A small network was trained on invented records. Each row is its activation on one of them, seen along a few directions.
After each row come some of the record's fields: S, V, T, G.
A field that a record lacks is written missing.
Other fields move the rows too, some of them a lot.
In the rows, 128 means zero.
[105 144  79 145 101 121  81 106 177 234 147 116 205]	(S s2; V missing; T t2; G g1)
[140 125 144 112 125 149 112 124 153 117 147 153 135]	(S s2; V missing; T missing; G missing)
[150 149 119 145 129 155  94 119 167 168 123 114 167]	(S s2; V missing; T t2; G g2)
[127 133 141 141 140 120 124 137 106 128 122 138 134]	(S s2; V missing; T t2; G g7)
[118 113 128 132  98 163 131 125 134 158 137 148 133]	(S missing; V missing; T t1; G g3)
[114 150 105 134 135 156 125  93 175 187 148  93 176]	(S s2; V missing; T t2; G g6)
[127 147 106 118  96 141 115 113 136 140 152  83 159]	(S s1; V v2; T t2; G g4)
[144 131 133 117 146  76 179 131  60  90 115 134 100]	(S s1; V v1; T t2; G g1)
[154 163 121 139 123 133 116 140 118 128 140 137 130]	(S s2; V missing; T t2; G g4)
[139 158 102 131 103 166 102 128 157 177 117 117 177]	(S missing; V missing; T t2; G g2)
[141  97 186 109 130 114 128 164  88  69  94 150  77]	(S s1; V v2; T missing; G missing)
[115 135 134 127 133 149 108 126 155 168 100 115 179]	(S s2; V missing; T t2; G g5)
[ 97 122 152 138 127 136 149 137  96 118 123 156  90]	(S s2; V missing; T t1; G g3)
[125  97 132 120 146 131 164 144 118 103  82 115 142]	(S s1; V v1; T t2; G g5)
[ 95 111 171 131 158 108 145 128  93  58 112 139 133]	(S s2; V missing; T missing; G missing)
[151 135 116 136 120 126 121 142 173 148 116 118 156]	(S s1; V v1; T t2; G g2)
[132 123 154 113 127 135 121 131 131 112 126 159 137]	(S s2; V missing; T missing; G missing)
[143 117 125 132 141 109 178 130 107 115 121 124 108]	(S s1; V v1; T t2; G g1)
[144  96 144  98 131 122 126 127 138  84 135 136 111]	(S s1; V v1; T missing; G missing)
[130  93 176  94 132 103 128 144  68  66  94 146 109]	(S s1; V v2; T missing; G missing)
[122 135 179 110 129 108 124 124 127  96 116 158 131]	(S s2; V missing; T missing; G missing)
[162 123 128 122 129 147 101 131 130 141 113 105 130]	(S s1; V v2; T t2; G g2)
[113 138 120 119 115 170 114 151 150 179 107 122 164]	(S missing; V missing; T t2; G g5)
[126 122 162 113 132 123 118 124 141 109 134 150 146]	(S s2; V missing; T missing; G missing)
[127 124 104 122 107 132 108  90 161 164 130 105 144]	(S s1; V v1; T t2; G g7)
[141 149 105 137 142 127 145 109 154 155 111 122 132]	(S s1; V v1; T t2; G g6)
[154 102 128 154 107 112 140 132 120 124 121 134 109]	(S s1; V v1; T t2; G g8)
[128 153 118 143 115 140  92 115 176 185 136 135 140]	(S s2; V missing; T t2; G g7)
[126 157 110 137 114 144  89 114 186 182 130 105 189]	(S s2; V missing; T t2; G g2)
[133 125 133 133 141  93 147 123 122 127 131 116 100]	(S s1; V v1; T t2; G g1)
[134 141 101 135 120 140  90 130 176 209 130 114 151]	(S s1; V v2; T t2; G g6)
[123 147 141 134 134 151 109 140 161 163  98 128 136]	(S s2; V missing; T t2; G g5)
[118 130 130 135 122 125 155 118 115 107 108 168  74]	(S s1; V v1; T t1; G g3)
[137 153 131 138 150 128 128 173  89  94 116 131 130]	(S s2; V missing; T t2; G g2)
[140  77 161 150 134  98 196 155  82  48 153 112  72]	(S s1; V v1; T t2; G g8)
[144 140 123 139 143 143 122 122 117 141 125 141 128]	(S s2; V missing; T t2; G g7)
[150 139 103 121  86 145  92 112 130 164 124 102 148]	(S s1; V v2; T t2; G g4)
[131 142  95 117 132 122 165 150 127 156 122 138 147]	(S s1; V v1; T t2; G g6)
[134 120 145 111 120 146 125 134 119 111 119 160 139]	(S missing; V missing; T missing; G missing)
[145 133 113 140 122 158 110 111 136 169 118 130 157]	(S missing; V missing; T t2; G g7)
[102 139 131 119 126 144 103 137 178 184 122 109 176]	(S s2; V missing; T t2; G g5)
[146 117 107 140 113  90 137 126 119 150 105 130 145]	(S s1; V v1; T t2; G g1)
[140 136  99 144 112 137  84 102 177 197 157 104 158]	(S s1; V v2; T t2; G g1)
[177 119 132 140 153 108 146 146  96 111 124 137  95]	(S s1; V v1; T t2; G g1)
[119 127 147 121 158 130 122  96 128 100 121 147 132]	(S s2; V missing; T missing; G missing)
[117  94 139 142 102 125 163 140 128 129 112 158 113]	(S s1; V v1; T t1; G g3)
[120 142 133 137 121 124 150 121  99 113 161 140 110]	(S s2; V missing; T t2; G g8)
[109 134 145 108 121 127 123 142 148  91 163 152 128]	(S s2; V missing; T missing; G missing)
[112 119 134 142 126 163 158 110 110 115 127 143 110]	(S s2; V missing; T t1; G g3)
[132 128 105 129 107 157 105 101 162 179 132 118 154]	(S s1; V v2; T t2; G g7)
[152  80 160 118 132 113 142 166 111  61 110 150  96]	(S s1; V v1; T missing; G missing)
[124 167  91 141 106 154  97 121 163 217 105 128 163]	(S missing; V missing; T t2; G g6)
[134 123 103 107  96 119 127 147 148 150 103 102 155]	(S s1; V v1; T t2; G g2)
[127 131 139 111 165 109 154 181  86 115 136 121  82]	(S s1; V v2; T t2; G g6)
[111 120 143 113 150  87 170 148 120 119 144  87 121]	(S s1; V v1; T t2; G g6)
[113 130 118 120 136 164 138 112 125  95 133 150 125]	(S s2; V missing; T missing; G missing)
[134 157 115 115 134 130 123 130 117 117 129 114 140]	(S s1; V v2; T t2; G g2)
[119 137 113 110 124 139 120 107 177 170 104 116 165]	(S s1; V v1; T t2; G g5)
[136 159 108 129 144 163 140 129 136 160 142 123 128]	(S s2; V missing; T t2; G g6)
[119 171 118 139 110 136  91 113 181 177 111 109 180]	(S s2; V missing; T t2; G g2)

Here are new rows. What are their fields?
[106 127 127  97 128 134 147 137 121 131  90 118 106]	(S s1; V v1; T t2; G g5)
[127 159 100 131 129 173 140 112 147 178 133 119 145]	(S s2; V missing; T t2; G g6)
[131 106 186 124 142 109 126 154  96  80 109 157 128]	(S s2; V missing; T missing; G missing)
[145 106 149 116 150 106 118  97 147 110 143 154 112]	(S s1; V v1; T missing; G missing)
[134 110 127 108 132 132 133 137 150 137  97 116 129]	(S s1; V v1; T t2; G g5)
[137 151 122 133 109 148 109 140 130 154 101 117 177]	(S missing; V missing; T t2; G g2)
[136 175 105 124 112 150 141 133 115 125 152 130 132]	(S s2; V missing; T t2; G g4)
[122 133 136 136 140 123 122 159 116 139 143 145 121]	(S s2; V missing; T t2; G g7)
[124 109 114  86 116 109 143 149 105  52 130 165  95]	(S s1; V v1; T missing; G missing)
[102 150 109 134 138 137 128 100 167 186 139 103 179]	(S s2; V missing; T t2; G g6)
[125 144  80 133  95 135 101 126 144 223 138 136 189]	(S missing; V missing; T t2; G g1)
[118 100 160 140 173 108 129 174  63  29 117 160 104]	(S s2; V missing; T missing; G missing)
[158 152 100 135  91 158  91 108 161 169 142 109 153]	(S s1; V v2; T t2; G g4)
[125 133 133 128 130 161 116 143 132 155  93 123 162]	(S missing; V missing; T t2; G g5)
[116 131 142 143 141 116 116 121 127 138 128 125 154]	(S s2; V missing; T t2; G g7)
[127 141 131 121 168  96 166 183 101 111 135 134  90]	(S s1; V v1; T t2; G g6)
[136 165 127 139 127 133 138 143 124 102 173 108 137]	(S s2; V missing; T t2; G g4)
[133 152 136 134 105 105  84 110 138 132 126  97 126]	(S s1; V v2; T t2; G g4)
[112 112 144 137 110 141 118 121 154 158 155 138 135]	(S s2; V missing; T t1; G g3)
[167 123 127 133 163 130 144 164  97  78 112 126 101]	(S s1; V v1; T t2; G g2)
[145 170  77 130  66 169  91 117 170 198 149 116 192]	(S missing; V missing; T t2; G g4)
[105 132 114 132 109 131  98 116 162 193 138 122 178]	(S s2; V missing; T t2; G g7)
[127 144 135 114 139 122 116 121 192 151 115 115 131]	(S s1; V v1; T t2; G g5)
[140 125 128 108 114 167 119 120 141 122 135 155 143]	(S missing; V missing; T missing; G missing)
[126 131 190 115 134 104 125 137 124  87 117 160 118]	(S s2; V missing; T missing; G missing)
[116 129 126 101 130 138 101 110 160 165 113  98 153]	(S s1; V v2; T t2; G g5)
[144 123 110 121 141 137 146 104 129 100 121 183  85]	(S s1; V v1; T missing; G missing)
[125 137 105 137 111 156  94  93 178 190 143 116 173]	(S s2; V missing; T t2; G g7)
[103 162 121 122 137 152 116 100 186 168 114 115 152]	(S s2; V missing; T t2; G g5)
[140 127 141 111 122 154 114 122 151 120 143 155 135]	(S s2; V missing; T missing; G missing)
